These are the activations of a small neural network, seen along a few directions. Each row is one input.
In each table, some parts of the input vary, and every possible input appears once, in random order.
A made-up example of a description, with smaller parts first: ring(8) and (point or line(9) or (values(3) and line(4))).
Shared parts are said once, and a part with two or three values counts as separate values.
In the rows, 128 means zero.

Other details of the inputs vary at random and push rows far along two fixed directions, the same in every table; ignore that.
To show where, the next rows are all for the same input, with only those details redrawn:
[111 117 118 132 110 132 135 147 151 152  98 114 105]
[126 122 110 114 127 110 146 125 134 153 119 128 118]
[152 148  90 127 129 116 157  68  81 117 166 164 140]
[135 153 101 148 111 145 151  90  93 112 143 152 135]
[105 121 123 137 103 146 133 162 159 154  91 105 102]
[113 121 117 131 111 133 138 147 152 154 102 113 108]
[116 103 114  99 133  88 141 149 164 175 102 114 105]
[128  98 107  79 151  62 145 136 155 183 115 121 110]

A family of inputs:
R1: [111 133 131 154 105 195 132 154 133 122 102 133 112]
R2: [130  98 138  77 161  52 121 147 149 169 126  88 129]
R3: [122 130 133 150 110 134 100 128 143 115 123 120 129]
R4: [156 136 123 115 158 101 116  81  98 108 181 176 151]
R5: [122 150 151 190 102 207 100 139 120  74 126 136 148]
R6: [159 107 126  76 184  61 117 101 123 133 162 164 146]
R7: [134 158 132 127 138 138 129  84  68  95 177 161 156]
R8: [111 116 128 148 115 144 139 173 151 150  93  93 110]
R9: [170 165 144 126 146 131 150  80 103  84 162 177 126]
R10: [125 163 123 154  92 160 118  87  89  90 145 133 147]
R11: [125 143 137 150 100 159 121 121 110  98 126 109 146]
R12: [128 116 127 119 154 120 146 147 124 151 126 137 124]
R13: [148 136 112 122 147 128 155 105  91 115 155 164 140]
R14: [ 94 115 139 142 117 169 130 181 156 149  91 115 100]
R15: [145 113 105 104 148  87 157 117 126 150 136 128 136]
R16: [127 114 141 147 129 119 106 158 158 126 117  91 131]
R17: [141 117 133  63 176  61 126  97 105 146 163 159 141]
R18: [107 132 144 133 110 132 112 140 136 132 118  96 122]
R19: [141 154 138 180 130 170 112 108  94  74 161 150 163]
R20: [120 144 115 161  93 181 140 128 128 117 108 121 125]
R21: [140 109 161  89 143  76 135 161 201 161  92  96  84]
R22: [102  92 161 125 138 131  90 188 180 148  95 102 105]
R23: [ 94 148 127 196  59 226 126 161 145 114  80 101 104]
R24: [115 150 137 150  90 174 114 126 122 102 115 109 136]
R25: [148  96 121  79 161  52 111 128 158 146 132 120 132]
R26: [141 162 132 135 126 161 125  79  69  86 168 165 159]
R27: [159 105 118  97 162  57 123 108 131 128 156 129 148]
R28: [112 117 156 111 136 135 113 165 146 137 108 109 129]
R29: [ 98 122 137 145 105 182 125 170 152 144  91 123 102]
R30: [138 151 140 141 135 150 123  99  70  91 161 150 157]
R31: [133 115 129 122 139  94 110 126 142 128 139 117 130]
R32: [137 130 102 122 137 103 153 109 110 138 147 136 128]
- What is each input in this table made of? => values(2) and (point or (values(3) and ring(5)))
- Changing only the values(2) part turns R32 into R14. The same change can be made to R18. Which row results? => R7
- Start at R18 and move only the ring(5) part, one step at a time. The first step leads to R10. Which rows follow, in order? => R24, R11, R2

A family of inputs:
R33: [106 134 166 159  88 164 102 184 188 133  73  52 112]
R34: [125 169 135 202  88 188 119 122 105  75 137 101 161]
R35: [131 126 124 137 136  80 124 125 126 138 144 103 140]
R36: [185 110 118 107 175  35 135  96 130 131 163 132 146]
R37: [117 150 155 151 113 174 139 145  99 113 117 130 131]
R38: [133 118 137 116 144 114 133 119 147 147 139 157 112]
R39: [141 177 141 204  98 229 140 100  75  60 134 164 137]
R40: [142 167  62 157  95 142 176  54  78 118 147 157 150]
R41: [151 132  61 106 126 101 177  81  92 154 150 163 132]
R42: [155 132 121  91 150 106 130  83  85 130 164 157 147]
R43: [103 143 160 192  95 235 130 168 118  93  91 124 120]
R44: [147 161 105 137 122 131 127  67  77  90 168 190 145]
R45: [112 127 149 192  95 187 107 179 161 104  89  75 133]
R46: [131 138 111 115 127  90 131  86  75 110 171 132 154]
R47: [134 129 140  99 152  91 141 119 132 138 127 158 103]
R48: [139 161  98 104 141 117 127  80  74 109 170 166 143]
R49: [108 165 140 183  62 210 116 121  90  66 132 105 162]
R50: [ 77 128 153 149  86 172  95 179 176 149  67  81 103]
R51: [114 128 138 129  98 129 109 133 155 115 117 110 110]
R52: [145 138 107 120 156 115 131  78  83 100 164 160 176]
R53: [143 130 113  96 154  99 131 101  77 127 167 159 162]
R54: [130 128 129 157 116 183 108 138 121 105 118 140 132]
R55: [173 141 116 129 158 132 146  87  92 100 179 184 151]
R56: [133  76 123  79 181  24 121 154 175 180 126  93 121]
R57: [111 103 141  76 127  76 111 165 169 163 104  82 102]
R58: [ 93  96 149 145 111 187 102 201 161 141  75 100 117]
R59: [132 103 133 105 140 104 124 127 128 124 131 110 144]
R60: [ 94 115 112 155  82 184 167 187 181 179  65 102  85]
R61: [139 166 136 162  82 179 122  83 102  61 143 137 148]
R62: [ 95 136 163 166  76 212  97 161 156 122  77  84 123]
R63: [162 168 116 114 125 119 137  57  69  81 182 143 162]
R64: [148 134  66 111 110  86 180  72 101 140 146 127 129]
R65: [124 143 121 169  95 165 111 122 120  82 132 120 125]
R66: [ 75 129 141 170  80 206  97 185 134 128  91 102 117]
R67: [136 152 132 176  98 145 113 119 151  93 131 112 123]
R68: [167 143 137  93 158  98 154  91 106 115 159 177 130]
R69: [ 89  96 160  95 140 105 128 203 166 179  84 100  91]
R70: [116 100 115 126 147 126 115 147 121 138 125 136 125]
R71: [ 99 124 139 139 128 145 128 159 130 148 126 130 123]
R72: [156 100 128  92 153  66 128 112 132 129 145 122 135]
R73: [119 104 147 104 137  59 110 174 194 172  92  64  95]
R74: [126 155 137 179  84 216 111 112 111  77 122 151 137]
R75: [128 111 131  67 174  74 138 133 150 176 143 138 111]
R76: [114  78 133  88 157  66 100 166 184 183  94 110 103]
R77: [117 101 129  72 165  67 117 138 140 168 123 112 146]
R78: [151 109 101  83 165  51 138  82  90 124 176 147 154]
R79: [144 153 143 173  97 154 115 120 153  91 122 107 135]
R80: [132 165 125 177 119 193 139 104  85  79 142 166 122]
R81: [133  89 139  48 170  37 115 141 185 181 108 123 121]
R82: [150 142  81 111 136 103 203  84  94 153 137 159 111]
R83: [164 149  94 138 141 125 129  76  70  92 183 190 147]
R84: [101 137 154 129 120 163 125 164 143 139  96 108  86]
R85: [110 101 144 131 133 146 116 190 184 152 100 122  94]
R86: [126  98 139  74 174  78 136 152 140 176 134 130 131]
R87: [112  95 142  92 134  79 107 158 191 172  96 117 106]
R88: [ 93 108 137 150 113 163 101 163 154 139 100 104 123]
R89: [118 105 162 115 127 147 123 177 191 150  97 123 104]
R90: [154 140 142  94 161 109 152  88  88 129 153 153 127]
R91: [123 147 138 190 109 229 133 134 103  88 139 149 148]
R92: [139 133 119 118 169 115 150 106  88 119 159 164 126]
R93: [123  81 136  75 166  76 103 169 188 175  94 107 117]
R94: [122 125  99 165  80 132 158 155 172 159  81  75 103]
R95: [143 118 112 116 169 110 145 107 101 130 173 171 141]
R96: [135 132 136  93 156 120 136 132 137 146 135 134 125]
R97: [157 107 116 113 162  48 123 130 159 147 140 114 122]
R98: [106 147 121 149 117 135 115 106  93 122 138 132 149]
- Changing only one part turns R45 into R43. The same change can be made to R97. Which row results? => R80
- Changing only one part turns R66 into R46. The same change can be made to R48. Which row results? => R57
- What is each input in this table made of? => line(6) and (point or (values(2) and ring(5)))
- Change only the line(6) part in R79. List by row number the other rows that result. => R61, R68, R74, R81, R89
- List by row number the other rows that have the line(6) part in common with R55. => R38, R60, R71, R75, R85, R86, R89, R91, R95, R96
- Change only the values(2) part in R79. List by row number the other rows that result. => R67
